A small network was shown many inputs. Here are its activations along a few directions, one row for each input.
In each table, some parts of the input vary, and every possible input appears once, in random order.
A made-up example of a description, with smaller parts first: one of 8 places around a ring, together with either a single point or one of 9 places around a ring or (one of 2 separate values, together with one of 6 places along a line).
Shared parts are said once, and a part with two or three values counts as separate values.
In the rows, 128 means zero.

Other details of the inputs vary at random and push rows far along three fixed directions, the same in every table; ignore that.

Rows:
row 1: [ 76 140 113 117 153  98 173  94 139 144  84 183]
row 2: [ 72 168 159 160 154 107 112 177 128 153  88  73]
row 3: [164 116 123 122 129 151 118 122 140 103 162 142]
row 4: [ 96 164 162 137 128  78 118 126 115 144  91 103]
row 5: [174 127 157 113 101  82 137  81  82 136 136 144]
row 6: [138 104 115 115 122 189 128 144 138 120 158 138]
row 7: [ 77 161 148 152 155  86 127 168 119 146  82  76]
row 8: [149 115 130 131 119 165 127 134 151 118 158 138]
row 9: [149 105 101 122 135 165 124 141 153  98 150 134]
row 10: [183 132 156 116 106  95 127 107 100 122 144 112]
row 11: [ 91 156 151 126 145  56 156  90 109 155  79 148]
row 12: [145 101 106 120 114 175 136 149 138 105 147 137]
row 13: [ 83  98  80 132 138 147 165  92 162 178  93 218]
row 14: [135 111  92 124 129 169 122 135 142  93 155 133]
row 15: [144 150 156  99 111  88 139  92 109  97 122 130]
row 16: [128 120  98 141 133 178 105 163 146 101 161 113]
row 17: [145 107 112 122 132 151 133  96 153 116 148 178]
row 18: [156 141 174 138 114 131  90 159  91 140 148  61]
row 19: [141 104 109 111 120 187 133 144 136 117 154 137]
row 20: [132 102 109 124 123 185 124 169 132 115 149 110]
row 21: [131 118 108 135 132 182 111 131 151 104 163 142]
row 22: [ 71 101  72 154 151 148 143 163 174 168  91 137]
row 23: [198 135 155 106 112  64 128  62  87 118 139 139]
row 24: [152 137 155 145 119 120 104 161 120 135 143  74]
row 25: [ 52 146 103 195 163 111  85 194 134 191  83  61]
row 26: [141 149 161  94 110  80 145  69 109 106 122 157]
row 27: [ 75 133 105 105 136  84 171  68 143 147  79 205]
row 28: [184 141 172 130  99 115 102 153  83 115 154  62]
Each input here is: one of 4 places along a line, together with either one of 2 separate values or one of 5 places along a line.
Changing only the place on the line of 4 turns row 25 into row 21. The same change can be made to row 24. Which row results?
> row 8
List by row number the other rows that have the place on the line of 4 in common with row 23.
> row 1, row 10, row 16, row 19, row 27, row 28
List by row number the other rows that have the place on the line of 4 in common with row 12.
> row 7, row 9, row 14, row 15, row 20, row 22
Which other rows does row 2 become when the choice among 2 separate values takes its other values? List them by row number.
> row 4

Rows:
row 29: [131 126 115 119 128 160 127 147 159  81 161 118]
row 30: [166 117 158 130 114 131 121 142 116 127 143  87]
row 31: [ 83 152 144 152 151 141  97 194 142 147 117  78]
row 32: [112 117 103 118 129 197 169 154 157 100 149 167]
row 33: [ 82 136 124 125 158 110 145 114 143 161  99 168]
row 34: [137 118 141  85 124 115 180  43 111 112 122 225]
row 35: [118 165 176 128 125  46 112 105  90 163  99 106]
row 36: [ 76 136 110 134 132  92 176 108 122 174  76 164]
row 37: [165 127 145 146 125 177 103 173 149 117 168  96]
row 38: [147 128 136 117 110  83 120 122  91 149 112 101]
row 39: [ 80 109 111 160 158 115 142 156 145 198  76 117]
row 40: [157 131 170 131 109  77 117 127  97 157 119  82]
row 41: [136 102  76 111 119 170 129 113 141 114 148 166]
row 42: [141 139 140 120 146 181 113 154 140  83 154  95]
row 43: [151 108 121 123 132 169 119 179 121 108 150  95]
row 44: [136 127 120  92 135 121 158  49 129 111 119 185]
row 45: [176 146 192 100 102 127 125 109  87  82 156 113]
row 46: [111 156 153 144 109 110 119 173 107 140 115  68]
row 47: [ 91 123 120 130 123 201 118 177 159 105 137 128]
row 48: [139 123 119 125 138  79 137  84  87 154 110 149]
row 49: [116 114 113 118 123  69 145  97 102 174  86 148]
row 50: [ 70 135  95 167 149 123 112 174 171 146  82 114]
row 51: [133 102  91 121 123 185 140 123 183 129 151 191]
row 52: [106 127 109 160 128 128 102 130 126 159 124 115]
row 53: [186 111 138 101 120 125 158  64 127 122 159 207]
row 54: [103 120  92 126 150 170 142 152 175  99 144 139]
row 55: [154 103 128 109 106 138 138 110 138 131 139 142]
row 56: [158  99 112 106 119 162 134 140 124 105 150 132]
row 57: [191 140 173 139 104 138  92 154 120 112 171  76]
row 58: [117 144 131 117 130 110 123  98 125 129 109 123]
row 59: [130 141 131 116 121  75 137  89 121 123 120 133]
row 60: [ 97 150 135 133 142  84 121 104 116 152  88 113]
row 61: [171 148 158 133 112  99 106 133 116  83 144  96]
row 62: [197 156 180 128 112  94 100 134 101  69 155  76]
row 63: [152 102  91 105 117 153 133  97 124 106 153 169]
row 64: [143 143 149 119 100 137 137 149 111 105 145 107]
row 65: [120 141 131 141 151 138 118 175 141 104 144  79]
row 66: [ 97 112 117 117 123 194 140 141 159 100 139 167]
row 67: [ 73 118  90 179 163 151 110 162 144 175 111 120]
row 68: [ 68 110  77 168 153 148 126 134 152 177 108 154]
row 69: [122 132 129 151 121  79 116  90  98 168 116 135]
row 70: [ 80 145 130 138 138 120 112 149 144 159 104 117]
row 71: [140 149 151 152 143  75 118 135 116 118 105  98]
row 72: [173 107 106  99 118 136 140  76 105 104 153 172]
What do these inputs look like to the network?
> one of 4 places along a line, together with either one of 5 places around a ring or one of 6 places along a line
Changing only the place on the line of 4 turns row 42 into row 44. The same change can be made to row 39. Which row results?
> row 30
Changing only the place on the line of 4 turns row 65 into row 54. The same change can be made to row 67. Which row results?
> row 68
List by row number the other rows that have the place on the line of 4 in common with row 66.
> row 29, row 35, row 40, row 49, row 57, row 60, row 61, row 63, row 64, row 69
List by row number the other rows that have the place on the line of 4 in common with row 70.
> row 38, row 41, row 46, row 47, row 50, row 51, row 52, row 55, row 58, row 59
